A small network was trained on invented records. Each row is its activation on one of them, seen along a few directions.
After each row come some of the record's fields: MELUF, PUFOG, NAFUZ, FADAD, SOBUF, KATUV, ZOMA.
A field that a record lacks is left out.
Other fields move the rows too, some of them a lot.
Strong random noise was added to every row along 12 fixed directions; ignore it. To show where, here is one row again and again, with new noise each time:
105,15,325,-204,-128,-77,163,266,524,182,-165,95,-576,-216,213,102,467,159,-52,-343,101,357,-39,136,50,14,133,491,371,80
8,122,136,214,51,-65,83,-601,2,-192,-341,475,-2,12,-228,-266,-180,-26,-159,-208,243,-439,13,54,230,-30,37,-629,157,-366
-108,-90,111,-257,292,-203,-181,21,-27,-378,-76,0,-66,-74,-481,-401,-197,-303,-6,-266,-12,-141,47,-624,4,96,147,-409,144,232
83,-374,275,-108,149,-21,-43,-64,237,-238,97,72,-300,-165,-253,-211,-114,-192,-14,-164,29,91,-24,-402,169,-142,-54,-142,420,412
24,201,240,-13,-211,-200,-13,-611,35,-69,-116,313,367,-82,13,-105,16,323,-93,461,83,-278,347,542,295,-419,38,90,56,179
-201,-23,-307,195,315,-245,-264,-54,221,-51,-261,21,559,-314,624,-93,107,272,122,290,212,437,163,122,8,-139,-178,267,254,158
47,-123,36,560,274,92,244,-308,170,-85,-88,359,-207,56,70,62,-181,-134,-293,-163,349,-63,-163,4,337,-264,-138,-248,239,-86
-175,148,-63,237,220,-341,101,-454,-245,-156,-105,244,260,136,42,-97,-83,98,-220,270,61,-199,78,72,262,-261,62,-137,-113,168
-195,336,34,44,700,-595,-204,246,-233,27,-302,101,-364,-121,-452,41,90,-477,-20,-380,381,-136,223,-173,251,-179,496,-181,202,406
104,-146,-177,-243,-117,-223,-21,53,-411,-55,222,286,276,-152,-230,-247,155,11,375,567,-267,-398,-68,301,127,44,200,327,-118,317
-233,52,-146,-41,-122,-223,77,-34,-248,97,-12,-38,88,-148,60,22,215,-158,338,-99,-229,43,-17,116,-102,371,192,2,-94,-120
15,133,-135,161,282,143,-154,411,-108,6,-189,-77,277,274,-348,-95,-250,-129,-319,265,395,-452,81,99,-3,-195,125,-208,-169,-286
-108,-288,186,46,36,-141,49,-174,-29,214,-223,-231,-164,300,153,-53,90,325,-320,198,36,162,-18,-61,21,-132,-78,-385,230,-105
-39,110,27,382,215,-30,255,-155,18,28,42,216,-55,104,-12,283,-88,-190,-264,74,234,-231,-9,219,339,-326,90,90,-54,117

188,-268,-196,-154,218,-117,121,-146,187,-145,-86,373,188,9,265,-192,95,432,-159,513,17,-364,-284,-21,239,-104,-77,277,104,109 -> (NAFUZ gegu; FADAD rig; SOBUF zal; KATUV riki; ZOMA nava)
-22,264,269,107,12,-359,75,-384,-151,-130,-142,190,-320,114,-33,-135,240,389,-276,-64,-16,278,215,62,85,-304,126,117,52,293 -> (MELUF tadop; PUFOG kovaz; NAFUZ gegu; FADAD vipu; SOBUF zal; KATUV riki; ZOMA nava)
-32,-121,325,-201,24,164,-33,-535,662,-234,1,-23,90,-82,182,206,-88,199,-214,-66,-33,-30,103,-307,56,-121,-143,49,146,159 -> (MELUF tadop; PUFOG kovaz; NAFUZ gegu; FADAD vipu; SOBUF zal; KATUV riki; ZOMA nava)
35,-469,64,-136,-55,189,-129,-45,236,246,226,-222,62,-330,256,361,-36,-138,377,225,-109,177,-31,82,90,-27,-196,122,344,316 -> (MELUF fid; NAFUZ zevi; FADAD rig; SOBUF vaf; KATUV pudu; ZOMA budev)
-70,-5,26,168,-111,59,-54,-129,-365,-6,245,-206,30,37,-312,173,-57,-220,134,199,-170,-67,239,170,-139,-34,176,28,-175,90 -> (MELUF tadop; PUFOG doz; NAFUZ gegu; FADAD vipu; SOBUF zal; KATUV riki; ZOMA nava)
-158,138,263,294,152,-137,-105,-125,226,33,-177,-231,-367,65,235,256,210,141,-309,-389,211,456,194,-163,-15,-245,29,54,172,83 -> (MELUF tadop; PUFOG doz; NAFUZ gegu; FADAD vipu; SOBUF zal; KATUV pudu; ZOMA budev)
241,37,309,-224,-532,-19,153,-114,-189,-200,133,150,-163,196,-117,-482,154,588,-175,221,-367,225,60,118,-92,-182,-77,224,-113,176 -> (MELUF tadop; PUFOG kovaz; NAFUZ gegu; FADAD vipu; SOBUF vaf; KATUV pudu; ZOMA budev)
89,-461,-162,-34,544,-64,-372,-18,123,-145,103,228,236,-271,-71,-1,-187,-155,202,442,186,-358,-55,-224,265,-227,-82,47,334,547 -> (MELUF tadop; PUFOG nipil; NAFUZ zevi; FADAD vipu; SOBUF vaf; KATUV pudu; ZOMA nava)
-364,598,-50,162,-9,38,242,-384,464,-222,200,44,533,-216,420,650,-57,-318,-47,-344,-27,-105,120,77,174,34,85,577,-528,104 -> (MELUF tadop; PUFOG kovaz; NAFUZ zevi; FADAD rig; SOBUF zal; KATUV riki; ZOMA nava)
-7,-270,-110,-186,379,-102,24,81,-119,170,-29,-71,36,265,-76,144,-110,50,-128,526,-38,-452,-120,-117,112,-58,124,-199,19,112 -> (MELUF tadop; PUFOG nipil; NAFUZ gegu; FADAD vipu; SOBUF zal; KATUV pudu; ZOMA nava)
47,90,204,-83,224,-64,13,339,78,118,116,-153,-448,178,-225,341,146,-200,-281,-214,98,-271,-76,-243,186,-149,275,171,-70,224 -> (MELUF fid; NAFUZ gegu; FADAD vipu; SOBUF zal; KATUV pudu; ZOMA budev)
51,35,73,302,68,-34,59,-170,4,66,-104,91,-167,65,96,70,59,230,-258,-29,208,7,32,147,78,-203,4,-8,78,-168 -> (NAFUZ gegu; FADAD vipu; SOBUF zal; KATUV riki; ZOMA budev)
-127,-269,-132,78,71,-18,-336,145,-202,49,281,-484,310,-45,-3,197,-32,-1,136,499,-81,197,267,-3,-139,-159,-5,253,-86,325 -> (NAFUZ gegu; FADAD vipu; SOBUF zal; KATUV riki; ZOMA nava)
206,-118,-62,95,-45,231,16,47,-108,18,363,147,190,-71,-94,101,-128,-121,145,459,41,-167,9,413,189,-281,-70,362,-71,331 -> (MELUF tadop; PUFOG bagi; NAFUZ zevi; FADAD rig; SOBUF vaf; KATUV riki; ZOMA nava)
147,-261,-26,24,22,89,1,-349,182,320,-17,262,-99,-409,140,387,84,-162,537,-116,78,-167,-109,312,196,123,-30,-110,390,11 -> (MELUF tadop; PUFOG kovaz; NAFUZ gegu; FADAD rig; SOBUF zal; KATUV pudu; ZOMA nava)
-24,193,203,-220,427,-293,-281,256,142,298,-474,-36,-304,4,-172,63,137,68,-174,-133,419,-159,121,3,100,-174,235,-225,305,71 -> (MELUF tadop; PUFOG nipil; NAFUZ zevi; FADAD rig; SOBUF zal; KATUV riki; ZOMA budev)
-17,-105,-113,35,20,-162,106,-217,-412,96,-93,31,46,205,-83,-169,-151,95,-2,220,-126,-130,-52,51,29,16,-38,-469,-13,-98 -> (NAFUZ gegu; FADAD rig; SOBUF zal; KATUV pudu; ZOMA budev)
19,-279,95,-161,18,328,-245,-136,564,-120,140,-93,380,-371,111,196,-268,-165,149,62,139,-150,154,-38,98,-136,-224,-41,304,102 -> (NAFUZ zevi; FADAD vipu; SOBUF vaf; KATUV pudu; ZOMA budev)
112,-385,-323,311,205,13,-157,220,-234,22,184,87,274,-143,123,-220,-126,-57,271,460,73,298,-46,134,97,-288,-282,64,181,308 -> (MELUF tadop; PUFOG nipil; NAFUZ zevi; FADAD rig; SOBUF vaf; KATUV riki; ZOMA budev)
347,-124,-137,268,-86,113,-22,526,-283,201,-50,269,-398,55,-191,-267,188,65,98,-35,262,47,-207,412,65,-64,-43,-60,256,-300 -> (NAFUZ zevi; FADAD vipu; SOBUF vaf; KATUV pudu; ZOMA nava)
382,-455,237,-356,-453,228,-162,152,-133,338,-144,45,-189,46,-373,-393,152,285,160,329,25,-317,-58,406,-42,92,-17,-368,382,-390 -> (MELUF tadop; PUFOG kovaz; NAFUZ zevi; FADAD rig; SOBUF vaf; KATUV riki; ZOMA nava)
-70,87,187,-178,111,-380,392,-190,234,-89,-138,254,-441,195,302,-38,241,292,-370,-283,-126,113,-298,-383,213,34,87,75,8,208 -> (MELUF tadop; PUFOG nipil; NAFUZ zevi; FADAD rig; SOBUF zal; KATUV pudu; ZOMA nava)
-194,28,54,40,-58,-271,324,104,-607,113,213,-261,-335,467,-177,68,176,-41,-229,-43,-325,68,-173,-166,-8,72,237,-51,-382,150 -> (MELUF tadop; PUFOG kovaz; NAFUZ zevi; FADAD rig; SOBUF zal; KATUV riki; ZOMA nava)
-5,248,56,77,-68,-61,-129,341,-145,-249,-166,-30,-110,139,-219,-430,45,-35,-203,-448,131,60,26,-300,-107,111,15,-219,-94,-275 -> (MELUF fid; NAFUZ zevi; FADAD vipu; SOBUF vaf; KATUV pudu; ZOMA nava)
214,52,340,-133,-607,587,83,-500,308,-424,199,174,285,-50,-497,-198,-468,-87,-107,22,-79,-509,209,86,-54,-76,-158,-312,-101,-348 -> (NAFUZ gegu; FADAD vipu; SOBUF zal; KATUV pudu; ZOMA budev)
-1,2,279,-124,32,-136,24,16,-66,74,128,-33,-296,-39,-294,115,0,-224,33,68,21,-58,199,94,167,-233,217,108,127,449 -> (MELUF tadop; PUFOG nipil; NAFUZ zevi; FADAD rig; SOBUF vaf; KATUV riki; ZOMA nava)
347,-215,92,-224,90,35,80,71,300,65,-18,443,-109,-174,-30,-55,-17,101,59,379,173,-331,-92,272,336,-236,10,235,354,272 -> (MELUF tadop; PUFOG nipil; NAFUZ zevi; FADAD rig; SOBUF zal; KATUV pudu; ZOMA nava)
14,170,-130,132,73,-60,-43,489,-169,177,-88,-126,-61,153,110,-69,138,156,-148,76,149,275,20,213,-85,-137,0,270,-88,42 -> (MELUF tadop; PUFOG bagi; NAFUZ gegu; FADAD rig; SOBUF vaf; KATUV riki; ZOMA budev)
-368,243,-488,363,77,89,444,317,-159,149,99,-255,171,240,415,384,-99,-357,-14,-214,-153,195,-208,-55,-228,375,14,83,-570,-401 -> (MELUF tadop; PUFOG nipil; NAFUZ gegu; FADAD rig; SOBUF vaf; KATUV pudu; ZOMA budev)
-114,-242,-93,242,72,-71,135,100,-261,75,192,-306,-393,118,123,78,-23,-82,81,-129,-203,757,-98,-243,-134,-7,-109,-123,130,291 -> (NAFUZ gegu; FADAD rig; SOBUF zal; KATUV pudu; ZOMA nava)
46,-306,78,-317,-70,35,74,-80,381,-21,246,185,87,-447,-90,195,35,-413,334,163,-77,-480,87,73,207,97,70,285,230,243 -> (MELUF tadop; PUFOG nipil; NAFUZ gegu; FADAD vipu; SOBUF vaf; KATUV riki; ZOMA nava)

Which values does each new row have?
-95,-89,-411,-114,243,-237,146,-212,225,10,-311,410,339,-89,595,-112,232,326,35,197,-33,-264,-415,-106,155,323,-76,-3,20,-261 -> (MELUF tadop; PUFOG nipil; NAFUZ gegu; FADAD rig; SOBUF zal; KATUV riki; ZOMA nava)
167,58,8,28,-147,133,55,-168,596,-53,11,496,172,-597,457,108,122,99,313,85,152,115,75,494,162,-120,-127,732,303,194 -> (MELUF tadop; PUFOG nipil; NAFUZ zevi; FADAD rig; SOBUF vaf; KATUV riki; ZOMA budev)
112,160,13,306,-19,336,165,-119,305,-92,-18,314,-196,-129,-48,216,-182,-345,39,-763,290,-189,-242,-25,172,206,-77,-185,10,-420 -> (NAFUZ zevi; FADAD rig; SOBUF zal; KATUV pudu; ZOMA nava)
-20,155,434,-210,8,208,-509,-135,493,-31,78,-424,374,-269,-278,412,-302,-152,-53,189,313,-68,795,191,74,-577,-16,169,139,451 -> (NAFUZ gegu; FADAD vipu; SOBUF vaf; KATUV riki; ZOMA nava)
41,164,-67,22,172,106,-158,378,-30,179,26,-171,60,33,-97,203,-57,-137,-22,99,169,-79,139,141,-49,-136,53,107,-51,21 -> (MELUF fid; NAFUZ gegu; FADAD vipu; SOBUF vaf; KATUV pudu; ZOMA budev)
-71,-92,-246,31,174,-82,-127,-100,-70,-140,-77,166,364,-91,66,-116,-87,21,53,211,82,-319,-54,-61,102,10,-47,-175,48,-101 -> (NAFUZ zevi; FADAD vipu; SOBUF vaf; KATUV pudu; ZOMA budev)
-59,-72,-370,101,144,64,21,346,-240,264,-44,-71,55,21,98,150,37,-179,189,-82,87,-144,-250,114,-90,320,26,-98,-114,-392 -> (NAFUZ zevi; FADAD rig; SOBUF vaf; KATUV riki; ZOMA budev)
44,3,33,508,-148,-26,310,-299,-623,244,246,76,-169,415,-158,214,4,-29,-111,186,-62,-94,-103,414,221,-259,5,-188,-285,-35 -> (MELUF tadop; PUFOG kovaz; NAFUZ zevi; FADAD rig; SOBUF zal; KATUV riki; ZOMA nava)
105,-305,-110,-15,-41,-131,-267,280,-184,-130,43,65,-287,-478,-203,-502,157,-172,581,-517,-105,499,-47,-198,-208,345,-87,-134,455,76 -> (NAFUZ gegu; FADAD vipu; SOBUF zal; KATUV riki; ZOMA budev)
-46,-87,-201,360,-141,400,-293,215,-20,-87,63,-333,455,-11,1,-331,-424,-306,175,-330,172,371,44,-170,-222,189,-486,-640,48,-439 -> (MELUF tadop; PUFOG bagi; NAFUZ zevi; FADAD rig; SOBUF zal; KATUV pudu; ZOMA nava)
162,378,202,94,-262,188,66,538,-106,129,91,-136,-212,214,-414,-27,28,-143,-193,-213,193,105,164,251,-102,-181,79,155,-248,-132 -> (MELUF tadop; PUFOG kovaz; NAFUZ zevi; FADAD rig; SOBUF zal; KATUV riki; ZOMA nava)
-105,-129,-341,-316,111,315,99,473,431,-224,285,-25,235,-489,40,189,-254,-661,505,-273,-181,55,-139,-384,-163,546,39,401,-48,91 -> (NAFUZ zevi; FADAD rig; SOBUF vaf; KATUV pudu; ZOMA nava)
181,371,56,18,58,323,160,356,388,-671,79,224,-64,158,-163,-411,-267,106,-509,-294,87,300,-66,-419,-101,-215,-110,530,-299,221 -> (MELUF tadop; PUFOG kovaz; NAFUZ gegu; FADAD rig; SOBUF vaf; KATUV riki; ZOMA nava)
-53,52,159,-119,110,-47,107,0,105,343,-106,-122,-253,114,121,411,114,39,-181,-114,47,-89,-138,-11,131,-8,107,-101,7,-14 -> (MELUF fid; NAFUZ zevi; FADAD rig; SOBUF zal; KATUV pudu; ZOMA budev)
85,62,-202,524,144,67,185,323,-95,-94,-106,329,-291,136,-26,-273,73,-57,-244,-282,288,42,-290,-46,-9,101,-27,-46,10,-429 -> (MELUF tadop; PUFOG nipil; NAFUZ zevi; FADAD vipu; SOBUF zal; KATUV riki; ZOMA nava)
